Each row below holds a small network's activations on one input, seen along a few directions.
In each table, some parts of the input vary, and every possible input appears once, in random order.
A made-up example of a description, with smaller parts first: one of 6 places along a line, together with either a single point or one of 9 places along a line or (one of 3 separate values, together with one of 8 places around a ring).
Shared parts are said once, and a part with two or three values counts as separate values.

Other details of the inputs shift rows strongly along two fixed directions, in all tables alike. That doesn't count.
These rows show it; all are for the same input, with only those details redrawn:
[  7 -33  -4  56 -27   7  63 -10   5  10   8  11  18   4  -8]
[  5 -32  -1  55 -28   9  63 -10   6   8   7  13  19   4  -9]
[-23  50 -32 -43  11  -1 -44  50  10  -5 -13  -2   2  17 -11]
[-23  50 -33 -43  11  -1 -44  50  10  -5 -12  -2   2  17 -10]
[-24  50 -30 -43  11   0 -43  49  11  -6 -14  -1   3  17 -11]
[-17  30  -5  -9  84  14  46 -47 -36 -32 -72 -21  32 -18  19]
[  6 -33  -2  55 -28   9  63 -10   6   9   7  12  19   4  -9]
[-23  50 -32 -43  11   0 -44  50  11  -5 -13  -2   3  17 -11]

A family of inputs:
R1: [  6 -36 -14   9 -95 -16 -57  55  59  10  90  26 -53  26 -16]
R2: [  3   8  17 -59  69  11  35 -79 -48 -17 -44 -32   0 -40  55]
R3: [ 32 -52  25  21 -34  10  48 -30  -6   5  23 -10  -7  -1  21]
R4: [ 14 -55  56  82  -2  -4  -7 -40 -14  26  20  21  -5 -13 -32]
R5: [  6 -33  -3  56 -27   8  63 -10   5   9   8  12  19   4  -9]
R6: [-42  13 -23 -38  36 -16 -59  45  27 -22  -6  -1  -9  18  -3]
R7: [ 30 -49  29  33 -23   5  51 -13  12   8  18 -14  15  -2  12]
R8: [-17   3  17 -22  96  10  44 -37 -29 -20 -71 -39  31  -6  39]
R9: [ -6  59 -26 -78 -16  -5 -53   5  -6  -1  15   8 -24  -9  16]
R10: [ 34 -25   1  39 -45   7  48 -41 -12  -2  24   9  -5  -7  10]
R11: [  6 -37 -15  22 -84 -22 -56  75  72  12  87  22 -29  22 -24]
R12: [  8  58  24 -24  12 -11 -93  30 -35  22 -22  16 -14  -4 -37]
R13: [ 34 -24   1  51 -34   4  51 -21   6   1  18   5  16 -11  -2]
R14: [  8  12  66  -2  89  -3  -9 -62 -73   9 -77 -37  16 -28   4]
R15: [-22  26 -17 -73  11 -14 -65   1  19 -14  19   6 -48 -10  16]
Describe the family of inputs behind these rows. -> one of 3 separate values, together with either a single point or one of 4 places along a line
Changing only the choice among 3 separate values turns R1 into R10. The same change can be made to R4. Which row results? -> R12
Which other rows does R9 become when the place on the line of 4 takes its other values? List them by row number. -> R5, R10, R13

A family of inputs:
R16: [ -6  16  -2 -37  19   3 -11   3  -5  -6 -14 -17   1  -3  15]
R17: [ 20 -20   0  27 -56   2  19   6  11  21  36  15  -2   6  -8]
R18: [-16  15 -15 -39 -13  -7 -44  40  23   7  21   2 -14   8  -4]
R19: [ -6  20   1 -14  61   3  22 -49 -24 -32 -40 -12  13 -28  23]
R20: [ -6  23 -11 -23  23   1 -14  -8 -11 -22 -15  -4  -6  -4  10]
R21: [  8 -33   2  37 -35  -5  14  13  29  10  31  12   0   8 -12]
R22: [  2 -28   6  36 -17  -1  34  -7   5  14   7  12  12  -2  -7]
R23: [  1  28 -11 -17   0   0 -24  25  -2   4  -4  -3   3   6 -10]
R24: [  3 -40  11  39 -13   0  39 -11  10   9  13   7  13   0  -3]
R25: [ 19 -32   2  23 -48  -1  15   9  20  12  35   4  -7   6   2]
R26: [ -4  16  15 -19  -1 -11 -65  17  -9  10   7   2 -24   6 -14]
R27: [  5  23  -8 -26  11  -1 -15  -1  -6 -14  -8  -9   0  -4   9]
R28: [  7 -22   1  41 -25   2  28  -5   8  12  15  16   9  -3 -13]
R29: [ 15 -37  43  48  28   0  39 -74 -30   6 -17  -2   9 -30   3]
R30: [-16  24 -13 -34  -8  -7 -33  28  14   9   8   6 -10   4  -4]
R31: [  4  24   6  -8  59   7  22 -37 -28 -29 -48 -24  21 -19  15]
R32: [-15  16   5  -8  66   8  28 -38 -37 -19 -57 -15  16 -12  17]
R33: [-16  13 -12 -25  -2  -3 -38  39  12   1   5  -1  -8  22  -7]
R34: [-15  21  -7 -30  22   2  -8  -5 -12  -6 -21  -4  -6   2   8]
R35: [  6 -32  -1  38 -50  -1   5  26  26  11  37  13  -9  20 -12]
R36: [  9 -35   2  29 -19   2  32 -16   6  -3  17   5  -8   1   5]
R37: [ -4  10   3 -16  27   3  -1   2  -8  -5 -20 -16  13   2   9]
R38: [ -8  23 -10 -13  20   1 -19   8  -5 -18 -17  -5  -2   3  -3]
R39: [ 10 -27   3  39 -37   2  34 -14  10  14  27  20   2  -6  -6]
R40: [ 11  17  18 -28 -14  -9 -72  36   0  20  15   4 -22   5 -15]
R41: [ 17 -28   1  30 -56  -3   1  33  30  17  40   6  -3  19 -12]
R42: [ -3  22  -7 -33  -3   0 -18  15  -1   8  -4  -5  -3   5   3]
R43: [  4 -41  12  30   3   8  58 -42 -11  -3  -3  -1   4  -7  11]
R44: [ -9  14  -7 -25  38  -2  -6 -13  -1 -18 -16 -10  -1 -12  15]
R45: [ -9  27  -9 -23  29   6  -5 -16 -18 -14 -22  -2  -3  -4   8]
R46: [ -8  25 -16 -19  -5  -7 -42  35  19  -4   8   4  -4   6 -13]
R47: [ 12 -28  18  41  15   7  71 -43 -24   5 -24  -7  25 -13  10]
R48: [-11  28 -20 -19 -17  -1 -46  44   9   5   8   8 -11  18 -17]
Changing only one part turns R26 into R40. The same change can be made to R36. Which row results? -> R25
Describe the family of inputs behind these rows. -> one of 3 separate values, together with either a single point or (one of 2 separate values, together with one of 5 places around a ring)
List by row number the other rows that have the choice among 3 separate values in common with R29. -> R18, R19, R21, R22, R24, R28, R30, R39, R44, R46
Which other rows does R21 become when the choice among 3 separate values takes its other values? List them by row number. -> R35, R41
Which other rows does R20 become when the choice among 2 separate values takes its other values? List them by row number. -> R38

A family of inputs:
R49: [  9  30   3 -27  15  -6 -32  10 -14   0 -16  -6  -5  -5   0]
R50: [  4 -38  26  41   6  -4  33 -36 -12   7  -7   5   0  -8  -2]
R51: [  3 -22 -15  15 -76  -8 -19  63  50  26  60  21 -10  27 -20]
R52: [-13  21 -14 -28  19  -1 -17  21  10  -9  -9 -10   4   2   3]
R53: [ -7  25   5 -20  21  -1 -28   4 -16   4 -14   1   0  -7  -5]
R54: [ 19 -36  28  41   0   1  35 -34 -15  -4  -4  -1   1 -13   6]
R55: [-13  19 -11 -27  29  -2  -9   9   3 -14 -16 -11   9   0   8]
R56: [-13  26 -18 -26  23  -1 -15  10   9 -16 -11  -4   2  -1   5]
R57: [ 23 -21  24  37 -11   2  33 -31 -14  10   3   3   7 -11  -2]
R58: [-12  20 -13 -31  15   1 -16  19   1  -7 -13 -10   6   9   6]
R59: [  0  28   5 -21  23  -2 -29  -7 -16   2 -16 -11   4  -8   0]
R60: [ -2  14   1 -49  12  -4 -24 -15  -6  -5   2  -7 -20 -13  21]
R61: [-13  23 -19 -26  19  -3 -16  12   8 -16  -9  -4   3   0   3]
R62: [-12  23 -12 -31  17   3 -16  19   3  -6 -14  -9   4   9   7]
R63: [-13  31 -20 -27  13   1 -17  12   2 -15 -11  -1  -2   5   6]
R64: [  8 -27  23  36 -17  -3  28 -21  -8  19   2  11   3  -9 -11]
R65: [-12  28 -20 -24  21   4  -8   3  -4 -17 -18  -6   0  -1   7]
R66: [  4 -15 -23  15 -83  -7 -18  53  39  19  57  26 -14  26 -20]
R67: [ 12 -36  27  45   9   3  37 -50 -16   1  -3  -7   7 -14   6]
R68: [-12  22 -12 -30  23   4 -10  13  -2  -8 -20 -13   5   4   7]
R69: [-11  28 -16 -28  20   6  -7   7  -7 -10 -19 -10   0   4   4]
R70: [-11  27 -14 -27  21   5  -6   6  -7 -11 -18  -8   1   6   8]
R71: [  4 -18 -21  16 -73  -7 -17  54  46  19  56  22 -13  19 -22]
R72: [ 16 -36  32  44  14   5  44 -52 -19  -7  -8  -6   5 -16   6]
R73: [ 17 -25  23  37  -7   7  32 -34 -15  12   2   8   9 -13  -5]
R74: [  7 -37  24  43  10   2  35 -38 -17   4  -2   6   2 -10   1]
R75: [ 12 -36  27  40  14   7  35 -48 -16  -1  -6   1   4 -13   2]
R76: [  5 -17 -19  12 -78  -4 -12  52  32  23  52  19 -12  30 -20]
Describe the family of inputs behind these rows. -> either a single point or (one of 2 separate values, together with one of 6 places along a line) or (one of 3 separate values, together with one of 5 places around a ring)
Which other rows does R55 become when the place on the ring of 5 takes its other values? List them by row number. -> R58, R61, R66, R76
Which other rows does R53 become when the choice among 2 separate values takes its other values? List them by row number. -> R74

A family of inputs:
R77: [-18  13 -11  -7  48  -2   7 -19  -6 -31 -31 -10  13  -6  11]
R78: [ -2  37 -12 -14  28   5  18 -20 -24 -17 -41 -10  13 -10   8]
R79: [-22   0 -21  -4  -1   1  -4  21  22  -6   9  11   5  12  -6]
R80: [ 13  19  -7 -18 -20  -2 -16   5  -4   7  10   7  -5  -9  -1]
R81: [  4  -1   2 -15  -8  -7 -19  15  16  -2  14   0 -13  -2   3]
R82: [ 27 -17  -2  39 -60   8  23   4   5  16  31  17   1   5 -13]
R83: [  6  24  14   9 -10  -3 -30  15 -16  23  -3  15   3   6 -21]
R84: [ -5 -13   3  16  41  15  74 -42 -21  -7 -36 -16  29 -10  23]
R85: [  7   1   5 -22 -14  -3 -17  13   9   8  14  -8  -4   0   6]
R86: [ -2  -4  15  10   2  -8 -33  25   1  13  -2   4  -6   6 -23]
R87: [ -3   1 -10   1  -3  -1 -22  15  17 -11  16   1  -6   7  -6]
R88: [ -3   5 -12 -10 -14  -3  -5  27  10   5   4  -8   5  14   2]
R89: [ 24 -58  46  74   0   5  66 -50 -24  24 -11   0  23  -9  -9]
R90: [  7  13  -5 -24 -22  -2 -19  -4 -15  10  16  10 -17  -5   1]
R91: [  4   0  -5  -5  -6   0 -16  23  13  -7  11  -2  -7   9  -2]
R92: [-16   0 -18  -9  -4   1   2  30  18  -1   4   8   3  13  -1]
R93: [ -5   8  15 -36  36   5   1 -35 -26  -9 -23 -19  -4 -13  25]
R94: [ -7  27 -24 -11 -18   7   8  19   5   8  -2   7   3   7 -11]
R95: [  3  16   4 -20  41  10   7 -17 -19 -16 -30 -26  13  -5  18]
R96: [ 12 -69  31  95 -39  -3  37 -18   7  25  30  20   4  -4 -28]
R97: [ -8  -7  -2 -11  -7  -7 -28  -5  12   0  21   7 -26   1   4]
R98: [ -7   5  11 -28  42   0  -1 -35 -18 -19 -24 -11 -14 -15  23]
R99: [ -7   0 -13  -3  -9  -7  -7  27  16  -7   4   2  -1  12  -1]
R100: [ -2  -1  -4  -8  -3  -9 -25   6  20  -4  19   3 -13  -3   0]
Describe the family of inputs behind these rows. -> one of 4 places along a line, together with either a single point or one of 5 places along a line
Changing only the place on the line of 4 turns R96 into R83. The same change can be made to R77. Which row results? -> R78
Start at R87 and move only the place on the line of 4, one step at a time. The first step leads to R91. Which rows follow, in order? -> R95, R82
